Each row has a name. Each question is about the rows just above it.

[153 149  92 123 152  93  93 154 162 161 137  92 148 135  93 111 115  91
 165  94  91  99 152  91 151 154 160 112  92]  Z_164
[131 131  91 165 136  94  91 133 135  90  96 166 142 163 166 166 159 113
  95  90  90 161 139 164 126 116 132 164  91]  Z_41
[ 90  90  90  98  92 100  91  89 108  92 125 159  90 159 156 128  91 153
  99  93  92 163  92 103  90  91 164 167  92]  Z_308
Which entry of Z_164 is missing from [ 91  91 160 135 111  92  99 161 154 152 154  92 152 115 148 153  91  92
 123  93  93  94 137 165 149  93 151 112]? -> [162]
Z_164 without one entry, shuffled: [162  91 154  92 165  91 148 123 160  93  93 149  99 152  92 153  91  93
 137 112 151 111  92 154 152 161 135  94]. Gone: -> [115]
Which entry of Z_308 is missing from [ 98 108 125 163  99  90 128  90 164  92  92  89 159  91 153  91  90 156
 100  92  90 103  92  92  90  93 159  91]? -> [167]

[ 86 108 119 109 109]  Z_912
[151 113 134 127 117]  Z_810
[127 126 139 123 117]  Z_597
Shuffled Z_810 with one entry gone: [134 127 117 151], missing -> [113]
Shuffled Z_810 with one entry gone: [117 151 113 127], missing -> [134]
Shuffled Z_597 with one entry gone: [123 126 117 139], missing -> [127]
Which entry of Z_810 is missing from [151 134 117 113]? -> [127]
Z_810 without one entry, shuffled: [127 113 134 117]. Gone: -> [151]

[167  90 121 102  95 149 162 168 101 161 161  95 119 156 121]  Z_256
[ 91 107 148 168 106 167 162  89 156 116 116 168 146 152 148]  Z_82
[101 167 104 166 167 168 161  94 169 139 142 147 104 167 102]  Z_718
[131  88 122 136  88 114 121 151 129  94  92 100 121  99 119]  Z_642
[101 152 122 149 163 168 162 118 111  93  92 135 121 162 119]  Z_616
[126 143  90 132 140 110  99 151  96  95  94 165  91 121  91]  Z_218
[ 97 146 169  97 132  89  98  94 168 104 104 149 167  90 167]  Z_877
[122 117  89 168 122 167 105 121  93 160 160 112  89 146  88]  Z_59
[167 148 102  92 153  95 100 167  96 164 165 151 103 117 101]  Z_223
[162  88 167  88  88 161 133 162 163 152 152  92 166  95 168]  Z_151
[154 165 144  89 162  90 103 130 129 156 156 159 144 103 145]  Z_200
Shuffled Z_59 with one entry gone: [ 93  88 122 167 121  89 112 160 160 117 122  89 168 146], missing -> [105]
Which entry of Z_223 is missing from [167 103 164 167  95 153 151 100 101  96 165 148  92 102]? -> [117]
Which entry of Z_877 is missing from [149  98 169  94  90 104 132 104  97 167 146  89  97 167]? -> [168]
Shuffled Z_718 with one entry gone: [142 167 101 104 169 166 147  94 104 167 161 167 102 139], missing -> [168]
Which entry of Z_82 is missing from [ 91 148 168 116 116 107 152 106 162 168 148 146  89 156]? -> [167]

[136 117 123 137 132 128 132 139 127 127]  Z_544
[125 120 128 139 119 136 126 121 117 167]  Z_621
[ 97 140 114 145 156 123 126 106 123 105]  Z_105
[136 117 123 137 132 128 138 139 127 127]  Z_737
Shuffled Z_621 with one entry gone: [128 136 117 125 119 139 167 120 126], missing -> [121]
Which entry of Z_621 is missing from [128 117 126 139 121 120 119 167 136]? -> [125]
Which entry of Z_105 is missing from [ 97 126 106 156 140 123 145 123 114]? -> [105]

[130 124 143 152 147 127 108 130 128 125 144 128 134 119 123 123 124 137
 120 134 135 124] -> Z_85
[129 137 114 130 116 128 135 126 138 127 125 131 120 122 123 128 115 121
 122 135 123  95] -> Z_978
[128 109 138 137 140 139 109 143 117 131 130 113 131 128 114 126 131 131
 140 126 140 135] -> Z_40
[130 137 130 147 132 123 125 130 132 121 126 129 130 113 124 124 116 134
 112 137 126 101] -> Z_930
[130 135 130 137 127 123 138 146 119 117 136 123 134 110 121 124 123 139
 115 128 123 106] -> Z_952
[129 113 130 143 136 140 125 140 124 131 130 123 126 124 109 126 121 127
 135 133 139 113] -> Z_931
[131 122 145 144 144 126 119 144 115 120 140 122 139 117 121 124 130 142
 122 127 132 130] -> Z_693
[131 139 134 147 136 118 126 124 134 120 140 131 132 115 131 124 119 136
 108 136 124 110] -> Z_66
[130 135 133 136 128 122 138 148 116 115 137 122 137 110 123 125 125 141
 115 126 123 112] -> Z_918
[130 124 143 152 147 127 108 130 128 125 140 128 126 119 123 123 124 137
 120 134 135 124] -> Z_635
Which entry of Z_693 is missing from [119 124 140 131 139 130 144 122 144 122 127 122 132 121 120 117 126 144
 142 130 115]? -> [145]
Which entry of Z_40 is missing from [113 117 130 143 131 131 140 109 140 128 137 139 126 131 109 131 138 128
 140 126 135]? -> [114]
Shuffled Z_85 with one entry gone: [147 127 135 134 124 128 134 137 130 108 124 128 152 119 123 125 130 144
 120 124 123], missing -> [143]
Shuffled Z_635 with one entry gone: [143 124 128 124 123 125 127 130 119 123 120 137 135 108 147 124 140 128
 152 130 126], missing -> [134]
Shuffled Z_40 with one entry gone: [117 143 126 131 126 140 131 140 114 135 128 137 130 131 131 128 109 109
 113 140 139], missing -> [138]
Z_930 without one entry, shuffled: [126 134 137 126 130 124 113 130 112 124 130 116 101 129 137 147 132 123
 132 130 121]. Gone: -> [125]

[128 128 128  86 127 146 155 122 136  88 129 171 125 119 128 145] -> Z_872
[142 128 128  86 115 146 155 122 136  88 164 171 125 119 128 129] -> Z_467
[104 110 159 147 137 165  92  90 111 170 130 127 100 136  87 108] -> Z_612
[153 108 161 161 153 117 116 112 151 171 150 121 114 159 102 127] -> Z_130
Z_872 without one entry, shuffled: [128 128  88  86 127 128 136 171 119 129 146 128 125 145 122]. Gone: -> [155]
Which entry of Z_872 is missing from [128 122 119 171 128  86 145 129 146 155 128  88 128 136 125]? -> [127]
Shuffled Z_130 with one entry gone: [159 161 127 171 117 161 151 108 150 114 112 153 121 116 153], missing -> [102]

[128 137 130 136] -> Z_458
[133 138 132 137] -> Z_506
[114 115 130 115] -> Z_302
Which entry of Z_506 is missing from [138 137 133]? -> [132]
Shuffled Z_506 with one entry gone: [132 138 133], missing -> [137]
Shuffled Z_506 with one entry gone: [137 138 133], missing -> [132]
Z_458 without one entry, shuffled: [128 130 137]. Gone: -> [136]

[123 159 141 109 137 121 138 126 122 127 139 132 132 105 154 114 121 126
 132 120 150 113 115 111 127 126 130 129 109 131 131 152 130 123 112 106
 107] : Z_785
[129 141 144 130 135 144 135 147 113  99 134 134 145 149 124 146 140 119
 142 117 138 126 143 141 133 126  97 139 131 135 132 150 134 111 126 143
 113] : Z_783
[137 103 127 118 110 104 132 136 151 136 152 137 123 125 138 123 124 113
 141 119 128 114 111  99 134 110 136 121 130 114 125 113 133 129 129 142
 102] : Z_884
[120 126 133 165 151 140 134 106 143 130 134 135 135 128 130 126 135 142
 126 143 135 113 114 133 116 147 115 124 133 121 125 107 138 111 131  93
 130] : Z_917
Z_884 without one entry, shuffled: [151 137 129 125 124 113  99 113 125 136 123 119 110 102 121 127 118 132
 152 114 137 123 114 110 111 130 103 141 128 136 134 138 104 133 129 136]. Gone: -> [142]
Z_917 without one entry, shuffled: [126 134 125 135 116  93 131 121 143 142 113 133 130 130 124 114 143 165
 130 138 140 134 107 151 133 120 126 115 106 128 135 126 133 135 111 135]. Gone: -> [147]

[157 147 142 132 121 144 130 134 134 126 156] -> Z_492
[109 118 153 123 140 151 128 124 124 126 109] -> Z_935
[123 128 123 151 153 123 162 164 102 152 123] -> Z_466
[143 123 159 132 136 158 133 126 111 132 141] -> Z_236
[112 116 110 127 159 110 149 135 125 133 112] -> Z_842
[137 133 117 137 139 120 147 148 134 134 137] -> Z_297
[123 108 123 151 153 123 162 164 102 152 123] -> Z_371
[143 123 159 113 136 158 100 112 159 126 120] -> Z_560
Shuffled Z_560 with one entry gone: [159 159 126 158 123 100 136 143 120 113], missing -> [112]
Which entry of Z_297 is missing from [137 148 137 134 120 147 117 137 139 134]? -> [133]
Shuffled Z_842 with one entry gone: [110 127 116 159 125 112 133 149 112 110], missing -> [135]

[133 105 113 104 127 137 128 138 122]  Z_216
[138 169 122 137 113 105 127 108 104]  Z_569
[107 126 122 137 168 105 127 108 104]  Z_533
Shuffled Z_533 with one entry gone: [122 107 168 105 126 127 108 137], missing -> [104]
Which entry of Z_216 is missing from [128 122 133 138 137 113 105 104]? -> [127]
Shuffled Z_216 with one entry gone: [105 137 133 104 122 138 127 113], missing -> [128]
Shuffled Z_533 with one entry gone: [104 107 168 127 137 126 122 105], missing -> [108]
Which entry of Z_533 is missing from [127 137 168 108 122 105 104 107]? -> [126]
Z_533 without one entry, shuffled: [137 168 107 105 104 108 126 127]. Gone: -> [122]
Z_533 without one entry, shuffled: [108 107 105 104 137 126 122 168]. Gone: -> [127]

[138 154 145 125 117 130 131 133 116 150 116 116 128 130 131 131 119 125
 130 154 130 136 118 119 116 137 120 151 137] : Z_39
[122 107 117 122 156 121 121 134 151 104 152 152 121 138 121 120 162 126
 120 108 123 129 137 162 163 149 160 104 128] : Z_634
[116 111 134 147 144 143 143 121 151 115 152 150 143 124 143 142 129 159
 143 110 145 115 133 129 137 160 132 115 115] : Z_617
[138 154 145 115 117 130 131 133 116 108 116 116 128 130 131 117 119 125
 130 154 130 136 118 119 116 117 120 151 137] : Z_266
Z_39 without one entry, shuffled: [125 130 119 120 117 133 154 138 116 131 130 137 131 150 145 131 125 130
 119 154 116 130 137 116 116 151 118 128]. Gone: -> [136]
Z_634 without one entry, shuffled: [126 107 163 162 156 149 120 122 108 129 117 134 120 137 152 104 121 104
 152 162 128 160 121 123 151 121 122 121]. Gone: -> [138]
Z_266 without one entry, shuffled: [116 136 125 130 128 117 131 116 119 117 154 118 108 131 130 115 130 138
 130 154 116 145 117 116 151 120 119 133]. Gone: -> [137]
Which entry of Z_617 is missing from [129 115 150 143 132 152 143 143 145 110 143 147 116 115 133 151 129 115
 144 142 160 124 115 159 121 111 143 134]? -> [137]

[135 130 142 137 138 129 136] = Z_360
[118  98 140 120 124 116 171] = Z_171
[101 129 140 100 154 159 128] = Z_324
[150 142 154 158 166 143 144] = Z_708
Shuffled Z_324 with one entry gone: [128 100 140 159 154 101], missing -> [129]
Z_324 without one entry, shuffled: [101 140 129 100 154 159]. Gone: -> [128]
Z_708 without one entry, shuffled: [144 158 150 142 166 154]. Gone: -> [143]
Z_360 without one entry, shuffled: [135 129 138 142 130 136]. Gone: -> [137]
Shuffled Z_360 with one entry gone: [138 136 135 137 130 142], missing -> [129]
Which entry of Z_708 is missing from [166 150 142 154 144 158]? -> [143]

[113 124 121 140 138 163 126 140 114 143 132 153 126 122 139 127 103 156
 114  92 137 144 116 136 122] -> Z_934
[130 101 150 120 122 115 119 126 100 148 118 118 138 129 133 133 146 156
 137 139 148 101 137 130  96] -> Z_319
[121  98 105 136 142 145 113 129 137 145 133 144 109 125 148 145 134 156
 112 100 125 155 130 136 124] -> Z_740
[115 106 134 150 100 142 124 139 113 147 129 137 166 133 134 143 126 156
 117 134 150 111 126 134 116] -> Z_557
[130  83 130 125 122 125 122 120 108 141 129 114 124 131 152 161 129 156
 130 119 124 130 156 112 118] -> Z_124
[117 103 125 128 126 106 132 135 117 140 125 145 102 126 136 120 141 156
 119 144 139 152 127 164 109] -> Z_685
[129  94 131 116 107 137 118 115 129 144 130 131 129 139 139 159 167 156
 123 136 124 107 138 130 118] -> Z_4
[125 111 117 116 136 147 115 131 103 161 123 149 106 130 148 141 132 156
 117 140 141 136 115 131 106] -> Z_762
[132  87 121 128 128 143 104 117 118 149 130 126 136 127 141 164 151 156
 120 117 129 116 135 117 120] -> Z_69
[142 120 128 100 141 142 114 118 103 154 123 128 127 136 121 138 132 156
 128 125 149  94 109 114 106] -> Z_951
Shuffled Z_319 with one entry gone: [133 130 118 126 115 133 122 148 130 137 118 120 139 146 100 148 119 138
 137 150 129 101 101  96], missing -> [156]
Which entry of Z_762 is missing from [132 131 106 131 115 141 115 130 136 123 141 125 149 117 111 136 161 140
 148 156 106 103 116 117]? -> [147]
Shuffled Z_4 with one entry gone: [124 131 129 129 139 118 115 107 137  94 129 130 131 167 118 107 116 144
 156 123 138 159 130 139], missing -> [136]
Z_740 without one entry, shuffled: [142 136 113  98 105 144 137 136 125 148 121 155 129 133 125 109 145 134
 145 156 130 112 145 100]. Gone: -> [124]
Z_685 without one entry, shuffled: [117 127 136 152 109 106 126 164 139 102 126 125 125 156 140 135 103 144
 141 128 117 132 120 119]. Gone: -> [145]
Shuffled Z_951 with one entry gone: [149 121  94 125 100 114 127 142 138 103 154 120 128 141 128 132 123 128
 109 114 118 156 136 142], missing -> [106]

[150 155 149 154 150 145 145 140 152 155 145 149 157 157 160 145 147 154
 146 149 143 151 144 149 157 149 149 154 151 167 148 153 157 147 152] -> Z_5
[162 151 154 146 146 151 156 145 150 147 158 157 146 146 147 147 151 142
 151 155 150 149 143 144 147 145 148 144 155 157 152 148 155 149 151] -> Z_52
[143 153 151 150 148 152 149 139 145 150 151 147 146 148 144 147 154 143
 145 159 154 159 150 155 151 147 157 150 148 146 149 159 149 158 145] -> Z_386
[145 142 149 158 146 154 147 145 143 152 146 148 160 149 153 154 150 149
 149 151 144 156 143 156 145 163 145 146 145 152 152 142 156 150 154] -> Z_348
[161 144 148 157 152 146 153 144 153 168 147 151 153 145 150 160 148 141
 149 149 145 147 160 161 148 143 146 151 151 158 152 150 145 150 151] -> Z_198
[154 153 146 148 158 147 148 151 149 145 146 150 163 144 150 150 156 152
 160 153 148 150 149 142 149 149 155 150 148 148 149 142 145 154 158] -> Z_636
Z_52 without one entry, shuffled: [147 146 146 151 145 152 147 146 143 144 147 147 155 154 157 155 155 148
 157 151 162 148 158 150 149 145 151 150 142 149 146 151 144 151]. Gone: -> [156]
Which entry of Z_386 is missing from [151 147 149 154 149 155 148 159 143 151 149 146 145 150 150 145 153 154
 143 159 150 148 159 148 150 151 158 139 147 146 147 145 152 157]? -> [144]

[ 95  91  91 110 134  97 128 125  99 111 126 130 152  92 141 155] -> Z_174
[129 120 130 122 131 133 122 122 134 140 122 132 115 131 121 117] -> Z_321
[136 136 136 127 101 137 129 127 138 134 127 124 164 135 112 160] -> Z_679
Shuffled Z_321 with one entry gone: [120 129 134 122 122 133 122 130 140 122 117 131 115 132 131], missing -> [121]
Z_679 without one entry, shuffled: [127 160 129 127 138 136 112 136 134 127 135 137 136 101 164]. Gone: -> [124]
Shuffled Z_174 with one entry gone: [134  91 111 110 126  95 152 130 155 125  92  99 141  91  97], missing -> [128]
Shuffled Z_174 with one entry gone: [ 91 125  91 141 110  92  99 134 130 155  95  97 128 152 126], missing -> [111]
Which entry of Z_174 is missing from [155 141 125  91  92  95 110  91  99  97 152 128 134 111 130]? -> [126]
Z_174 without one entry, shuffled: [126  99 134 128  91 155 110 130  95 141 125  97  91 111 152]. Gone: -> [92]
Z_679 without one entry, shuffled: [160 112 134 129 136 127 127 136 127 138 124 137 136 101 135]. Gone: -> [164]

[110 134 121 115 138 114 115 124 108 116 128 138 127 135 134 135 103 115
 128 131 119 131 140  85 143 143 141 111 131 138 118 149 127 112 127 124
 142 163 136 118 131 167 111 127 135 137 129 116 141 139 128 144 148 129
 145 149 125 137 142 140 106 130 113]  Z_592
[130 125 125 122 125 126 137 115 136 127 122 121 125 127 138 132 123 124
 133 139 126 120 126 130 125 126 132 142 132 130 124 124 126 137 129 134
 119 115 126 130 132 123 130 131 120 121 132 131 131 138 131 125 126 137
 118 116 129 124 132 132 128 133 128]  Z_669
[130 125 125 122 125 126 137 115 136 127 122 121 125 127 138 132 123 124
 133 139 126 120 126 130 125 119 132 142 132 130 124 131 126 137 129 134
 114 118 124 126 135 127 128 128 124 125 135 130 140 130 130 122 126 145
 121 118 134 124 140 133 120 133 123]  Z_953
The row with [110 134 121 115 138 114 115 124 108 116 128 138 127 135 134 135 103 115
 128 131 119 131 140  85 143 143 141 111 131 138 118 149 127 112 127 124
 142 163 136 118 131 167 111 127 135 137 129 116 141 139 128 144 148 129
 145 149 125 137 142 140 106 130 113] is -> Z_592
Shuffled Z_592 with one entry gone: [128 128 149 135 149 141 131 139 106 138 137 167 119 113 103 163 116 142
 127 134 141 138 115 115 127 118 128 124 134 124 142 111 111 131 140 136
 140 127 127 130 135 131 138 121 148 125 144  85 112 135 129 143 116 145
 143 108 129 115 137 118 131 110], missing -> [114]
Z_953 without one entry, shuffled: [132 132 126 128 124 137 124 133 123 130 122 129 125 130 124 133 133 142
 135 125 128 118 136 124 140 114 130 126 123 131 137 125 125 130 122 145
 126 127 126 121 130 120 115 127 138 130 125 119 126 124 121 127 135 140
 122 125 134 118 134 126 120 132]. Gone: -> [139]
Z_953 without one entry, shuffled: [128 126 128 123 124 118 125 130 136 129 122 126 119 115 122 124 124 132
 120 137 126 135 127 139 127 140 124 145 126 123 120 134 126 125 125 130
 135 133 140 132 122 130 142 125 127 133 130 121 131 130 118 124 130 125
 132 133 125 114 134 126 137 121]. Gone: -> [138]
Z_953 without one entry, shuffled: [123 126 124 137 130 122 138 140 120 135 132 125 125 133 120 118 121 132
 126 131 126 126 134 137 122 125 133 119 130 135 126 130 130 124 122 140
 128 121 125 136 126 124 142 115 130 124 118 125 133 139 114 125 130 132
 123 124 134 127 127 145 127 128]. Gone: -> [129]
Which entry of Z_669 is missing from [125 137 125 132 126 115 126 124 130 130 125 122 128 127 126 121 131 124
 126 120 131 130 129 132 139 115 118 127 133 138 126 132 137 125 124 125
 129 123 124 130 131 132 121 128 132 130 134 125 131 120 138 136 122 123
 132 142 133 116 126 126 132 137]? -> [119]

[119 111 131 113] -> Z_480
[116 129 124 138] -> Z_416
[132 133 133 121] -> Z_419
[132 133 120 124] -> Z_577
[135 121  89 116] -> Z_996
[ 98 100 119  99] -> Z_350
[135 121 131 112] -> Z_927
[134 133 125 117] -> Z_624
Z_419 without one entry, shuffled: [133 121 133]. Gone: -> [132]
Which entry of Z_996 is missing from [ 89 135 121]? -> [116]
Shuffled Z_927 with one entry gone: [121 112 131], missing -> [135]
Z_624 without one entry, shuffled: [125 133 134]. Gone: -> [117]
Shuffled Z_350 with one entry gone: [100  99 119], missing -> [98]
Shuffled Z_350 with one entry gone: [119  98 100], missing -> [99]

[104 113  94 133 131 107 114] = Z_383
[105 114 114 135 135 113 114] = Z_869
[106 116 103 137 137 104 113] = Z_392
[107 119  92 139 140 105 114] = Z_46
[104 108  96 132 129 110 114] = Z_27
[104 110  94  93 130 107 113] = Z_940
[105 117  92 137 137 105 113] = Z_55
[105 113  93 134 134 108 113] = Z_997
Shuffled Z_392 with one entry gone: [116 137 137 106 103 113], missing -> [104]
Shuffled Z_940 with one entry gone: [104 107  93 113 110 130], missing -> [94]
Shuffled Z_27 with one entry gone: [110 108 114 129 132 104], missing -> [96]
Which entry of Z_869 is missing from [114 135 114 135 105 114]? -> [113]

[ 83  83  83 171  82] = Z_513
[173  86 160 172 105] = Z_836
[170  84 168 169  83] = Z_457
[101 100 173  86 172] = Z_201
Z_457 without one entry, shuffled: [ 83 170 168 169]. Gone: -> [84]
Shuffled Z_457 with one entry gone: [168 170  83  84], missing -> [169]
Shuffled Z_513 with one entry gone: [ 83  83 171  83], missing -> [82]
Which entry of Z_836 is missing from [ 86 105 172 173]? -> [160]
Which entry of Z_201 is missing from [100  86 172 173]? -> [101]
Which entry of Z_836 is missing from [172 173  86 160]? -> [105]

